A small network was shown many inputs. Here are its activations along a few directions, one row for each input.
In each table, some parts of the input vary, and every possible input appears once, in random order.
A made-up example of a description, with smaller parts first: values(2) and (point or line(11) or (line(4) and ring(5))).
Shared parts are said once, and a part with two or three values counts as separate values.
In the rows, zero is written as 128.

Other details of the inputs shift rows strongly along two fixed directions, in all tables alike. That doesn't count.

A family of inputs:
x1: [123 138  81 131 109 136 126 110 123 117 134 104 114]
x2: [159 122 139  92 113 107 133 121 137 116 102 150 166]
x3: [173 110 140 130 115 121  90 143 120 121 112 179 173]
x4: [ 95 137 108 138 161 121 129 127 124 124 120 129  98]
x5: [ 86 127 120 131 163 148 150 107 142 135 157 114  81]
x6: [137 108 193  80 161 109 164 122 152 140 113 175 136]
x7: [ 78 134 118 144 122 141 131 146 150 157 130 100  84]
x8: [151 106 180 110 130 136 143 131 126 141 100 149 175]
x9: [ 68 130 114 109 143 146 149 102 134 127 156 105  95]
x10: [ 95 118  98 153 145 149 131 134 144 124 128  86 112]
x11: [170 141 120 153  89 124 108 127  98 111 124 119 151]
x12: [174 115 141 141 111 152 114 130 104 147 127 108 158]
x13: [122 135 173 103 136 105 156 158 148 156  99 144 156]
x14: [128  99 189  92 149 122 162 136 137 150  99 148 151]
x15: [202 153 101 170  95 135  75 128  84 122 127 132 169]
x16: [137 116 177  99 152 124 152 114 145 131 118 167 140]
x17: [100 126 108 146 128 123 137 120 124 108 126 108 100]
x18: [123 118 173  97 146 109 164 149 147 139  75 155 149]
x19: [144 114 149 115 129 105 113 146 132 137 110 179 150]
x20: [127 120  93 153 134 149  91 140 113 105 141 130 115]
x21: [ 91 126 118 108 132 141 143 102 128 131 149 112 113]
x22: [166 130 128 154 125 151  88 110  94 118 135 136 160]
x23: [140 139 176 106 115  88 139 145 132 131 111 153 161]
x24: [ 68 127  95 111 124 126 143 129 151 140 152 116  82]
x25: [ 71 121 117 136 175 137 132 112 122 135 147 119  88]
x26: [201 121 126 157  95 164  94 130  87 142 134  97 167]
x27: [154 141 106 165 120 173 105 102 114 119 164 107 123]
x28: [166 148 118 149 119 119 101 134 104 131 126 142 156]
x29: [ 62 120 104 100 156 117 154 117 162 116 136 109  95]
x30: [ 89 144 105 136 158 132 152 123 148 125 135 117  75]
x31: [150 110 176 114 118 118 131 116 115 117 118 151 164]
x32: [110 144 101 157 124 147 137 141 122 142 129  92 113]
x33: [102 128  90 118 129 129 131 113 142 114 138 104 115]
x34: [116 101 174  96 132 110 157 161 159 153  94 165 145]
x35: [221 129 118 175  62 157  69 105  71 111 150 108 184]
x36: [215 130 104 159  87 164  76 135 112 101 141 137 158]
x37: [119 121 103 156 122 130 112 120 128  97 140  97 123]
x38: [136 155  98 153 126 139 130 125 128 130 145 115 104]
x39: [123 108 168  99 146 109 165 144 148 135  71 156 148]
x40: [104 116 130 134 134 131 133 117 112 129 154  98  98]
x41: [183 133 113 152  93 142  99 134 130 132 143 143 140]
x42: [100 136 113 144 127 122 135 126 121 112 130 108 101]
x43: [207 161 107 164  89 140  99 127 110 128 143 127 159]
x44: [ 86 134 133 134 111 115 124 137 142 133 137 118  87]
x45: [117 120 122 143 127 137 122 118 102 126 159  91 101]
x46: [165 120 124 147 103 123 104 122 118  98 121 121 160]
x47: [ 92 145  93 118 128 128 143 117 133 124 136 106  97]
x48: [ 82 152 103 144 156 120 128 136 124 137 143 116  94]
x49: [ 62 114 130 120 185 126 146 117 130 139 142 125  80]
x50: [ 99 163  93 125 114 125 131 126 132 140 155  95 108]
x51: [194 132  97 170 109 138  74 120  95 107 119 130 166]
x52: [154 110 161 105 127 118 132 143 157 126 113 182 148]
x53: [ 92 159  97 119 120 123 139 126 133 137 150 100 103]
x54: [120 106 170 101 118  94 143 146 145 129 111 167 136]
x55: [127 131  93 153 142 143 118 117 147 110 145 106 108]
x56: [144 119  90 167 105 176  98 150 115 116 139  96 127]
x57: [ 93 125 122 127 165 142 149 114 139 143 160 107  73]
x58: [119 134  85 161 141 134 109 118 110 117 125 117 108]
x59: [127 127  82 166 143 139  90 119 120 106 138 108 123]
x60: [144 149  97 169  99 140  70 132 112 138 144 120 118]
x61: [ 93 121 115 136 169 135 122 121 110 139 153 109  86]
x62: [109 146 102 158 123 144 137 143 125 146 136  92 117]
x63: [127 106 160  99 167  93 133 132 145 116  87 176 153]
x64: [206 165 110 162  89 140  95 130 111 129 144 125 159]
x65: [141 114 165  94 156 103 151 129 166 117  97 170 145]
x66: [103 119 114 150 137 166 135 122 119 144 143  90 112]
x67: [123 127 178  96 130  85 159 141 135 124  96 162 144]
x68: [125 140 154  76 122  92 159 134 144 139 111 156 149]
x69: [145 137 164 115 122 115 145 156 136 149  99 141 165]
x70: [103 121 105 149 141 145 140 135 136 128 117  97 113]
x71: [116 132 183  93 132  81 158 146 141 129 105 159 145]
x72: [118 138 172  96 159  82 141 149 140 144 103 175 148]
x73: [152 114 168  70 124 109 140 120 123 141 121 147 154]
x74: [218 140 101 168  93 149  87 116 113 107 128 125 164]
x75: [139  98 165 109 122 125 136 160 148 138  96 163 163]
x76: [136 153  95 155 128 141 128 122 127 124 141 112 102]
x77: [113 120 121 147 123 141 124 111 108 123 158  96 106]
x78: [ 66 114 109 135 164 138 154 137 155 130 120  96  96]
x79: [201 128  94 134  67 156  76 130 103 102 142 126 169]
x80: [154 135 173 104 114 106 127 138 162 145 108 176 132]
x81: [ 74 146  94 112 134 123 155 120 135 130 138 104  86]
x82: [141 109 185 107 136 138 147 132 131 137 100 150 171]
x83: [196 128  93 140  59 150  76 126 109 116 144 128 173]
x84: [ 78 119 118 130 177 131 132 119 118 142 150 111  79]
x85: [150 152  99 171  89 132 106 128  99 119 151  98 134]
x86: [167 153 111 120  87 124 118 123 112 127 127 125 155]
x87: [128 132  95 130 107 152 116 101 109 133 166  90 116]
x88: [ 65 139 105 133 174 116 145 130 129 130 126 124  77]
x89: [152 115 160  78 119 113 137 116 123 142 125 142 152]
x90: [139 120 164  95 152 102 161 128 157 123  90 175 133]
x91: [111  94 184  88 131  92 149 150 154 117 101 182 146]
x92: [143 115 166  76 121 116 142 110 130 135 118 156 162]
x93: [ 69 121 118 138 175 139 133 110 122 130 145 121  90]
x94: [144 102 161 108 117 115 124 149 130  98 111 162 150]
x95: [147 112 158 116 122 100 135 129 131 105  98 149 156]
x96: [158 149 168 104 132 100 143 142 150 142 115 166 153]
x97: [ 98 136 115 140 138 138 151 142 131 140 116 103 109]
x98: [ 87 124 125 146 135 146 132 108 117 112 155 101 102]
x99: [ 77 144 113 108 111 121 131 128 153 146 141 116  83]
x100: [ 87 123 127 119 172 137 154 118 140 142 158 109  67]
Description of these inputs: values(5) and (line(4) or line(6) or line(10)).
The inputs of x62 and x68 match in every part but the values(5) part. If x14 is changed in the same way as x62 into x68, which row does it become?
> x87
The inputs of x43 and x85 match in every part but the values(5) part. If x76 is changed in the same way as x43 into x85, which row does it become?
> x11
The inputs of x1 and x17 match in every part but the values(5) part. If x73 is changed in the same way as x1 into x17, which row does it become?
> x45
Change only the values(5) part in x56. List by row number the other rows that result.
> x20, x36, x79, x94

A family of inputs:
x101: [124 100  93 164 136 166 121 113 118 121 143  84 124]
x102: [ 65 110 143 108 138 143 165 127 169 143 125 109  92]
x103: [ 82 125 111 113 134 121 151 153 132 136 150 117  95]
x104: [165 108 174 124 134 121 144 110 119 118 113 169 153]
x105: [168 121 131 144 108 124  78 147 115 111 128 135 153]
x106: [ 80 140 103 149 169 133 129 138 140 142 133 122  87]
x107: [167 150 123 124  89 111 102  98 104 115 127 119 173]
x108: [111 127  69 178 120 157 109 130 131 113 132  94 104]
x109: [151 119 183  85 123 102 152 128 141 148 100 158 131]
x110: [ 47 114 127 121 163 106 152 145 151 126 126 146  76]
x111: [121 155  68 183  98 152 115 127 120 105 150  62 129]
x112: [200 141 123 157  63 131  94 120  97 114 104 101 201]
x113: [133 136 129 141 111 147 128 110 134 139 152 105  97]
x114: [113 131 154  90 146 111 157 142 126 169 105 144 131]
x115: [ 60 132 154 109 162 134 162 125 161 169 138 124  84]
x116: [196 138 116 158 111 130  88 130 112 110 125 130 144]
x117: [140 122 141  93 142 107 111 128 142 111 113 158 144]
x118: [123 121 162 104 165  97 141 142 153 119 103 155 111]
x119: [135 125 132 102 131 106 123 120 140 117 108 175 140]
x120: [109 129  65 178 115 157 110 130 128 114 130  97 103]
x121: [124 127 144 104 121 111 161 149 148 121  98 141 155]
x122: [147  93 183  99 167 104 159 117 135 129 108 162 140]
x123: [154 110 147 118 129 120 120 148 145 113  87 150 165]
x124: [139 120 155 102 107 110 147 137 130 131  84 137 165]
x125: [189 147  85 125  84 141 101 123 103 121 150 122 161]
x126: [112 129  86 170 113 137  97 134 115 118 146 118 101]
x127: [148 136 154 116 118 130 124 131 126 166 115 138 143]
x128: [153 156  60 168 102 155 117 130 103 126 169  79  96]
x129: [ 68 118 113 136 156 120 123 145 141 119 142 119  82]
x130: [172 141 150 119 101 105 133 122 110 130 107 137 149]
x131: [103 140 159  77 145  80 162 121 156 112 116 156 148]
x132: [180 120 144 128  72 131  92 132 105 142 129 130 159]
x133: [128 133  91 175  79 171  88 116 110 136 182  76 102]
x134: [135  99 171 102 178 110 155 121 130 129 121 131 123]
x135: [ 75 112 134 127 156 164 153 125 120 109 117 107 103]
x136: [147 135 150 132  92 101 110 126 105 123 121 121 166]
x137: [ 59 138 112 138 175 123 147 137 148 147 123 139  78]
x138: [201 120 123 145  91 152  90  89  92 107 141 148 185]
x139: [112 144  61 157 122 145 100 109 121 111 153 113  98]
x140: [123 154 107 160 123 166 120 130 141 149 169 104 110]
x141: [138  89 149 117 154 136 139 128 130 124 113 112 153]
x142: [167 131 127 106  89 134 104 107 118 137 132 131 148]
x143: [116 145 117 164 146 179 113 118  86 128 147 100 114]
x144: [ 57 160 123 134 168 110 164 135 148 139 138 109 100]
x145: [114 135  98 162  99 163 109 132 134 127 186  94  99]
x146: [122 133  96 127 137 129 103 118 132 111 140 126 116]
x147: [151 120 167  91 134 139 124 107 102 105 114 160 160]
x148: [198 126 129 134  75 148 109 144 130 126 115 129 179]
x149: [101 107 157 110 145  96 137 147 146 124 108 170 122]
x150: [159 172  81 178  99 152 101 134 101 136 154  98 142]
x151: [124 128  94 129 113 145 143 149 131 129 129 102 127]
x152: [ 84 139 113 145 166 127 134 136 142 143 125 135  94]
x153: [142 124 112 160 159 156 109 119 102 145 155  89 131]
x154: [ 89 128 129 125 164 106 158 131 150 123 114 149  80]
x155: [149 131 115  94 105 123 123 115 109 138 128 129 143]
x156: [104 127 109 164 125 174 104 120  81 107 162  90 100]
x157: [ 69 146 121 117 158 106 179 134 150 126 137 118  73]
x158: [125 137  96 162 136 130 121 123 129 118 135 120  88]
x159: [120 128 165 107 170 104 135 150 149 141  97 169 139]
x160: [ 61  88 151 107 188 117 156 131 135 134 146 110  92]
x161: [185 105 144 105 136 128 107 104 108 119 134 132 175]
x162: [109 118 141  86 156  99 137 124 153 117 110 169 125]
x163: [165 133 153 110 116 118 141 137 143 134 124 148 131]
x164: [110 130  65 179 117 158 111 131 128 113 130  96 105]
x165: [116 153  97 153 127 155 124 137 133 154 157 104 102]
x166: [162 102 136 110 137 129 117  97 117 121 134 144 161]
x167: [176 146 158 128 102  96 127 114 111 121 106 130 163]
x168: [115 117 178  86 119  85 148 141 127 137 101 157 148]
x169: [ 50  99 136 133 162 132 156 119 131 125 151 130  86]
x170: [136 147 161 113 134  86 159 130 142 115 113 142 141]
x171: [119 127 161  99 121  92 150 153 136 125 117 157 147]
x172: [173 116 137 108  91 130 129 140 114 138  94 127 174]
x173: [ 52 135 123  84 151 103 165 111 143 134 129 122  89]
x174: [165  90 160 127 126 124 113 124 109 125 129 147 168]
x175: [168 131 137 111  88 143 104 101 128 134 144 134 152]
x176: [ 83 128  99 120 152 120 131 115 146 117 135 138  91]
x177: [112 140 169  97 142  98 156 136 130 158  96 153 144]
x178: [101 166  96 171 125 134 117 114 107 144 146  76 115]
x179: [191 122 132 123  72 125  97 139  87 139 124 130 173]
x180: [122 127 113 142 108 164 133 135 157 126 147 103 122]
x181: [138 126  91 182 145 168 103 109  99 143 162  90 124]
x182: [ 90 116 117 122 120 145 144 130 144 144 122  96  99]
x183: [150 122 166  82 128  97 159 134 124 146  98 152 134]
x184: [ 92 122 131 117 125 125 140 147 146 137 149 126  99]
x185: [121 142 119 142 125 148 141 124 152 130 164 110  87]
x186: [113 135 158  83 158 104 171 157 145 159 108 163 136]
x187: [168 126 153 122 127 101 130 132 133 120  94 177 140]
x188: [179 134 137  97  96 126 114 123 135 127 132 155 163]
x189: [185 137 111 160 112 129  97 126 115 113 125 133 135]
x190: [136 116 197  94 158 123 158 122 115 112  97 165 133]
x191: [127 106 156 105 146 114 132 152 157 115  85 148 148]
x192: [151 131 163 116 154 112 114 150 138 138  99 163 155]
x193: [ 91 129 109 169 155 161 133 108 114 140 155 114 104]
x194: [166 123 113 158 100 129  81 140 110 114 133 135 148]
x195: [218 143 122 132  66 155  83 111 124 118 157 139 183]
x196: [ 84 148 101 156 121 118 128 133 126 114 161  90 108]
x197: [ 68  98 126 137 156 150 163 116 141 120 126 120 105]
x198: [130 144 125  97 119 107 141 123 135 117 130 146 145]
x199: [137 136 145 128 146 114 128 142 134 142  99 172 144]
x200: [ 93 121  82 159 137 148 122 136 141 115 126  98  98]
The inputs of x150 and x157 match in every part but one. If x165 is changed in the same way as x150 into x157, which row does it become?
> x163
The inputs of x181 and x122 match in every part but one. If x178 is changed in the same way as x181 into x122, which row does it become?
> x167
The inputs of x195 and x145 match in every part but one. If x142 is changed in the same way as x195 into x145, which row does it become?
> x132
What do these inputs look like to the network?
> values(5) and (line(4) or line(6) or (values(2) and line(5)))
Change only the line(5) part in x130. List by row number the other rows that result.
> x109, x113, x167, x183
Change only the values(2) part in x115. List by row number the other rows that result.
> x140
Change only the values(2) part in x145. List by row number the other rows that result.
> x133
Change only the line(5) part in x124. List by row number the other rows that result.
> x102, x112, x172, x182
Change only the line(4) part in x190. List by row number the other rows that result.
> x104, x122, x134
